Each row below holds a small network's activations on one input, seen along a few directions.
In each table, some parts of the input vary, and every possible input appears once, in random order.
A made-up example of a description, with smaller parts first: line(4) and (point or ring(9) or (values(3) and ring(5))).
Shared parts are said once, and a part with two or three values counts as separate values.
In the rows, 128 means zero.

Other details of the inputs shift rows strongly along three fixed directions, in all tables alike. That doesn't count.

Table:
R1: [ 91 131 110  80 150 171 106  87 151 145 127 137]
R2: [ 71 164  97  99  94 164 123  80 108 118 116  97]
R3: [ 77 136  83 125 126 148 123  89 107 127 122 104]
R4: [107 101 117 149 120  76 114 124  98 109 146 110]
R5: [ 98 185 110 120  72 144 139 120 110 108 106  98]
R6: [185 218 183 150  55 131 186 171 113 135 133 105]
R7: [163 213 162 125  70 125 207 186 130 128 127 101]
R8: [142 102 119 125 149 138 111 122 158 120 104 149]
R9: [130 189 134 122  81 132 142 124 105 117 125  89]
R10: [140 140 111  98 133 180 138 125  95 120 118 148]
R11: [185 147 173 120 149 143 141 157 173 156 118 155]
R12: [131 126 139 169 110  60 131 159  91  82 114 115]
R13: [ 82 104 119 139 126  74 105 130 100 136 153 123]
R14: [112 111 129 159 121  75 109 131  94  98 144 112]
R15: [167 111 143 121 163 172 142 110 168 166 135 151]
R16: [125  66 125 127 153 146 122 108 148 156 145 146]
R17: [154 123 148 122 120 139 126 127 152 134 125 143]
R18: [127  47 122 163 141  83 110 148 132 130 140 147]
R19: [156 104 135 129 157 128 116 125 145 121 108 140]
R20: [139  92 147 154 164  61 112 165 128 106 127 148]
R21: [125 132 132 108 141 153 151 130 152 149 139 130]
R22: [ 90  94  93 147 134  90 102 113 103 112 138 113]
R23: [145  56 126 139 147  93  92 152  90 114 143 173]
R24: [180 122 158 164 134 109 134 163 144 126 126 148]
R25: [133 145 131  98 179 188 135 104 160 153 120 147]
R26: [173 120 139 130 155 170 144 124 171 164 130 152]
R27: [120 159 115 137  86 127 164 143 112 111 125  95]
R28: [117 110 116 146 109 105 135 142 119 114 140 112]
R29: [ 86 131 127 141 125  85 105 128  98 119 151 119]
R30: [ 91 165 117 117  74 152 155 107 103 134 156  84]
R31: [213 148 178 142 141 143 165 160 162 130 114 148]
R32: [ 93 115 131 138 118  70  89 140 103 127 140 122]
R33: [121 129 123 167 107  68 118 150  93  90 130 110]
R34: [122  76 128 136 172  72  85 141 134 115 121 148]
R35: [170  91 136 125 146 131 119 153 110 120 136 172]
R36: [113 130 119  94 150 150 117 112 153 133 112 142]
R37: [105  44 119 137 170 106  64  98 128 138 139 150]
R38: [177 115 137 125 148 170 162 140 176 147 119 147]
R39: [169 131 166 146 150  98 138 170 147 124 127 147]
R40: [110 130 118 134 133 123 119 108 105 109 130 114]
R41: [172 159 161 119 137 150 166 150 162 164 132 145]
R42: [ 90  92  98 141 138  88 109 108  98 106 133 112]
R43: [186 139 169 116 139 129 145 165 179 137 112 160]
R44: [ 96 124 112 138  92  97 141 130  95 104 144  93]
R45: [137 101 140 105 167 177 142 121 176 182 140 159]
R46: [ 83 151  94 122 129 161 114  86 107 122 130 104]
R47: [164  73 133 140 146  84 108 170  92  93 135 165]
R48: [ 89  59 105 120 199 100  68 107 135 122 119 151]
R49: [150 132 142 113 187 171 139 124 167 149 104 159]
R50: [157  87 127 143 173 124 107 135 155 123  91 155]
R51: [157 128 134 113 142 183 173 124 161 144 109 136]
R52: [133 122 138 169  87  59 107 165  99 111 130 115]
R53: [ 73 161 101 101 108 169 104  68 104 134 145  87]
R54: [175 161 153 169  84  63 146 193 113  86 102 111]
R55: [105 127  99  96 137 183 105  80 149 140 123 131]
R56: [ 95 134 122 143  98  67 152 168  97  97 122 106]
R57: [ 93  33 110 127 162 108  60  89 136 133 139 159]
R58: [181 135 158 121 148 139 180 172 174 140 113 148]
R59: [ 89 181 103 114  92 161 114  92 106 130 138  85]
R60: [171 162 158 157  70  78 189 193 112  93 119 102]
R61: [132 156 161 151 103  80 135 168 107 127 141 123]
R62: [ 60 170 113  92  89 153 111  93 113 149 147 107]
R63: [171 151 163 154  70  60 150 186 117  85 113 117]
R64: [127 129 126  83 174 194 126 100 181 155  99 162]
R65: [131 149 126 116 104 159 124 114 144 139 127 131]
R66: [ 87 172 114 115  66 154 119 103 111 137 139 102]
R67: [157 113 133 111 177 184 124 102 167 147  97 151]
R68: [ 62 153 104  97 111 161 136  94 117 153 158 101]
R69: [194 130 178 163 124  98 148 170 139 120 128 142]
R70: [119 122 109 109 158 176 137  86 138 146 117 130]
R71: [104 118 138 140 100  52 104 156 110 104 136 127]
R72: [135 190 139 131  88 172 148 121 120 152 140 111]
R73: [185 127 149 150 132 107 130 163 148 119 107 137]
R74: [ 99  65 101 114 165 126  82  88 139 114 118 146]
R75: [131 180 129 127  89 168 156 117 125 163 142 109]
R76: [ 98 186 114 132  90 150 133 108  99 122 144  89]
R77: [103  94 113 159 103  79 123 145 105 111 147 114]
R78: [ 97 156  94  93 102 166 122 107  65 111 146 117]
R79: [141 180 144 115 122 135 146 146 134 129  99 123]
R80: [149 108 117 119 160 186 156 120 169 148 105 147]
R81: [ 81  85 104 127 125  96  80  98 111 105 139 121]
R82: [ 73 166  96 110  98 169 102  78 105 141 144  92]
R83: [135  65 123 150 143  78  87 140 141 104 122 151]
R84: [139 153 133 114 147 140 154 135 145 141 121 131]
R85: [105 123  98 113 170 193 113  77 139 142 113 136]
R86: [159 111 143 120 154 175 140 105 161 175 138 150]
R87: [ 72 161  87 113 106 167 124  77 105 139 151  88]
R88: [139  88 138 144 143  97  97 127 128 124 131 138]
R89: [135 114 132 120 168 128 132 128 151 146 128 144]
R90: [179 112 125  94 169 193 137 130 132 132 117 174]
R91: [ 84 191 117 108  97 138 145 113 105 137 151  88]
R92: [133 207 138 113 101 148 182 143 124 138 113 108]
R93: [142 129 142 150  91  90 160 162 113 108 140 106]
R94: [109  68 122 129 179  84  73 124 135 123 131 148]
R95: [206 160 168 132 125 150 183 155 161 143 118 135]
R96: [ 84  92  85 143 140  95 101 107 101 108 131 115]
Each input here is: line(6) and (point or (values(3) and line(5))).
- The inputs of R42 and R70 match in every part but the line(6) part. If R19 is changed in the same way as R42 into R70, which row does it become? => R67
- The inputs of R55 and R5 match in every part but the line(6) part. If R78 is changed in the same way as R55 into R5, which row does it become? => R10
- The inputs of R26 and R96 match in every part but the line(6) part. If R41 is changed in the same way as R26 into R96, which row does it become? => R84
- Change only the line(5) part in R48. List by row number the other rows that result. => R25, R36, R58, R84
- Change only the line(6) part in R40. List by row number the other rows that result. => R6, R12, R14, R31, R69
- Change only the values(3) part in R59. List by row number the other rows that result. => R53, R94

Table:
R97: [ 73 173 106 112  86 176 140  88 107 142 155  83]
R98: [100 210 116  94  89 194 144  97 115 138 101  87]
R99: [175  57 134 141 176 126 109 136 165 147 132 172]
R100: [112  98 122 154 112  62 115 150 120 112 137 114]
R101: [108 131 127  90 167 205 115  75 160 174 139 142]
R102: [112 182 130 100 108 160 141 107 124 157 139 115]
R103: [182 149 143 112 139 172 155 156 152 132 103 171]
R104: [116  60 105 161 141  49 111 169 102  79 113 151]
R105: [121 181 120 107 108 150 139 133  97 107 132 103]
R106: [ 95  67 110 143 131  63  95 132  90 112 149 125]
R107: [160  19 143 125 238 156  76 107 205 166 127 204]
R108: [135 176 122 103 134 179 161 125 144 127 118 109]
R109: [ 77  80 117 144 130  74  85 121  88 111 154 125]
R110: [120 186 128 106  80 164 139 118 114 145 147 103]
R111: [ 34 103  77 123 125 100  67  77  99 127 152  99]
R112: [ 97 105 118 143 116  69 121 139 111 117 139 110]
R113: [137 174 153 139  99 125 174 147 134 138 132 112]
R114: [158 160 142 109 150 151 147 146 150 123 108 127]
R115: [131  95 147 178 122  39 106 168 125 104 129 131]
R116: [116  53 133 173 140  39 111 159 108 101 140 133]
R117: [ 77  83 124 152 143  52  93 127 105 113 140 126]
R118: [131 105 136 106 181 188 111  94 186 171 129 152]
R119: [ 23 102  80 109 131 101  74  75  91 130 152  96]
R120: [162 138 151 148 125 138 153 145 168 144 127 135]
R121: [151 149 135 149  88 107 155 156 126 127 135 112]
R122: [115 195 136 119  84 173 164 119 138 146 140  93]
R123: [112 163 111  95 130 178 131 115 131 131 112 143]
R124: [132 142 133 133 125  86 121 162 105  89 121 118]
R125: [203  58 143 138 234 137 108 130 197 139  86 196]
R126: [175 152 141 131 110 134 166 177 125 111 106 150]
R127: [ 91 122  87 145 124 104 114 105  83  97 124 103]
R128: [146 127 142 105 152 158 126 120 159 161 130 147]
R129: [151 148 141 145  91 102 131 155 117 125 140 123]
R130: [ 63  84  87 128 119  99  82  99  85 119 159 108]
R131: [158  85 128 112 198 154 119 136 181 137  92 188]
R132: [169 153 157 162  92 112 166 168 136 126 132 119]
R133: [ 51 130  92 110 110 118  96  85  76 132 160 103]
R134: [101 115 100  86 172 213  92  65 145 154 105 142]
R135: [127 138 134 154  91 107 131 142 105 119 147 114]
R136: [101 116 128 157 111  76  95 135 108 112 144 121]
R137: [131  88 137 166 126  32 129 170 119 110 130 131]
R138: [172 170 169 137  93 136 176 165 126 136 135 122]
R139: [ 70 164 105 123  87 150 108  90  93 133 160  97]
R140: [130 121 127 100 160 176 116 100 173 168 129 139]
R141: [141 125 133 157 105  83 136 165 114  96  94 114]
R142: [195 154 161 135  91 114 169 168 125  92 108 132]
R143: [168 178 137 149 108 122 167 152 129 110 102 115]
R144: [202 190 163 148 109 117 163 174 132 110  98 133]
R145: [ 55 161 103 105 105 125 117  90  98 141 146  91]
R146: [102 177 106 116  95 146 157 135 116 113 113 114]
R147: [161  95 145 122 157 129 121 138 149 149 133 158]
R148: [169  94 161 146 161 117 147 156 174 143 122 155]
R149: [ 34 139  99 116 115 120  94  78  83 131 157 101]
R150: [126  55 140 175 134  36  83 164 106  96 144 145]
R151: [123 133 119  90 145 177 113  82 146 125 115 140]
R152: [167 148 162 119 142 170 153 130 153 161 134 153]
R153: [158 164 156 132  93 111 141 162 134 132 131 122]
R154: [168 101 144 123 158 138 141 136 148 154 132 158]
R155: [105  51 108 107 217 188 107  65 169 175 140 167]
R156: [190 148 175 156  94 110 164 185 134 124 132 131]
R157: [135 118 147 112 168 165 129 111 171 163 126 146]
R158: [ 95 115  90  87 147 196 120  56 136 128 124 124]
R159: [132 212 116 109  98 187 148 102 102 128 122 103]
R160: [ 65  86  87 145 124  79  87 106 110 118 148 109]
R161: [ 83 118  92 127 130 106 117 123  87  91 135  98]
R162: [163 150 140 143  98 128 160 160 117 112  95 114]
R163: [194 159 170 147 100 102 190 185 139 136 123 129]
R164: [151 171 156 134  96 137 171 147 116 138 140 120]
R165: [105 112 113 126 107  92 101 115  90  81 127 121]
R166: [128  46 124 171 133  30 101 165 114 101 138 134]
R167: [145 186 144 109  91 140 155 128 133 106 105 110]
R168: [202 106 141 146 168 134 139 147 145 121 103 163]
R169: [108 182 104  87 120 199 146 100 106 127 135  98]
R170: [198  59 144 134 190 153 120 143 165 135  89 181]
R171: [186 152 159 146  98 113 147 179 116 107  94 132]
R172: [101  48  93  90 212 194  97  59 169 179 140 158]
R173: [114 179 118 106  89 156 155 103 125 108 117  98]
R174: [115 166 117  99 120 187 120  90 146 164 140 122]
- What is each input in this table made of? => ring(6) and (values(5) or (values(2) and line(4)))
- The inputs of R160 and R129 match in every part but the ring(6) part. If R122 is changed in the same way as R160 into R129, which row does it become? => R150
- Change only the line(4) part in R118. List by row number the other rows that result. => R115, R117, R157
- List by row number the other rows that have the ring(6) part in common with R172. => R97, R104, R116, R121, R127, R132, R155, R158, R161, R162, R163, R166
- Change only the values(5) part in R146. List by row number the other rows that result. => R108, R141, R143, R173

Table:
R175: [131 110 127 105 186 184 134 104 175 174 131 154]
R176: [206 116 188 172 104  76 143 188 137 134 149 146]
R177: [ 84 168 110 124  73 118 150 128  86 116 141  88]
R178: [164  54 155 153 189  79 115 164 167 145 131 175]
R179: [136  64 139 118 177 147 102 111 167 172 151 170]
R180: [139  75 115 119 182 193 124  90 168 170 139 157]
R181: [196 105 175 162 122  75 155 200 152 134 130 157]
R182: [159 191 154 119 111 181 176 132 178 164 117 117]
R183: [ 55 108  90 110 128 176  90  51 108 165 175 110]
R184: [106 140 131 162  64  46 143 177  80  97 145  98]
R185: [179 117 182 137 150 105 129 162 164 158 145 160]
R186: [126 116 106 152 103  81 100 144  65  67 111 122]
R187: [132  72 123 125 192 144 111 105 184 149 111 154]
R188: [ 51 113 102  96 127 155  80  64 110 163 180 116]
R189: [181 183 159 122 120 146 188 165 149 129 109 128]
R190: [182 191 152 105 106 186 194 147 153 141 115 127]
R191: [ 67 142  78  87 124 173 102  77  91 111 124 112]
R192: [ 56  65  72 129 149 131  89  71  95 124 150 114]
R193: [ 70 176 127 111  90 143 107  84 123 157 161  90]
R194: [ 75  39  84 136 160  66  73 115  90  82 128 138]
R195: [ 90  83  97 142 151  53  67 138  74  67 107 139]
R196: [144  97 122 112 170 208 129  86 170 184 146 153]
R197: [163 196 152 106 123 187 189 139 157 158 117 123]
R198: [177  68 140 144 190  82 108 170 142  94  90 177]
R199: [ 85 229 137 114  51 155 148 104 118 156 152  70]
R200: [180 178 149 122 120 150 154 152 154 111  82 130]
R201: [193 206 140 102 103 224 182 127 138 132 102 124]
R202: [134 141 130 174  62  46 154 177  68  70 131  91]
R203: [ 95 190  96 111  74 171 151  97  79 109 133  80]
R204: [173  65 126 122 190 132  94 139 145 108  92 190]
R205: [ 96 133 135 171  77  30 118 161 101 105 140  93]
R206: [ 59  72 111 136 154  79  73 104 108 138 163 130]
R207: [203 150 171 152 122  77 172 208 134  93  95 142]
R208: [130  92 115 105 194 180 118  86 187 151 107 151]
R209: [116 156 121 151  86  58 105 157  82  62  93 106]
R210: [ 75 208  97  99  84 172 141  86 108 117 115  75]
- The inputs of R200 and R209 match in every part but one. If R201 is changed in the same way as R200 into R209, which row does it become? => R186
- What is each input in this table made of? => line(4) and line(9)
- Change only the line(4) part in R194. List by row number the other rows that result. => R203, R207, R210
- Change only the line(9) part in R184. List by row number the other rows that result. => R177, R179, R181, R188, R190, R191, R194, R204
- Start at R187 and move only the line(4) part, one step at a time. The first step leads to R197. Which rows follow, in order? => R177, R192
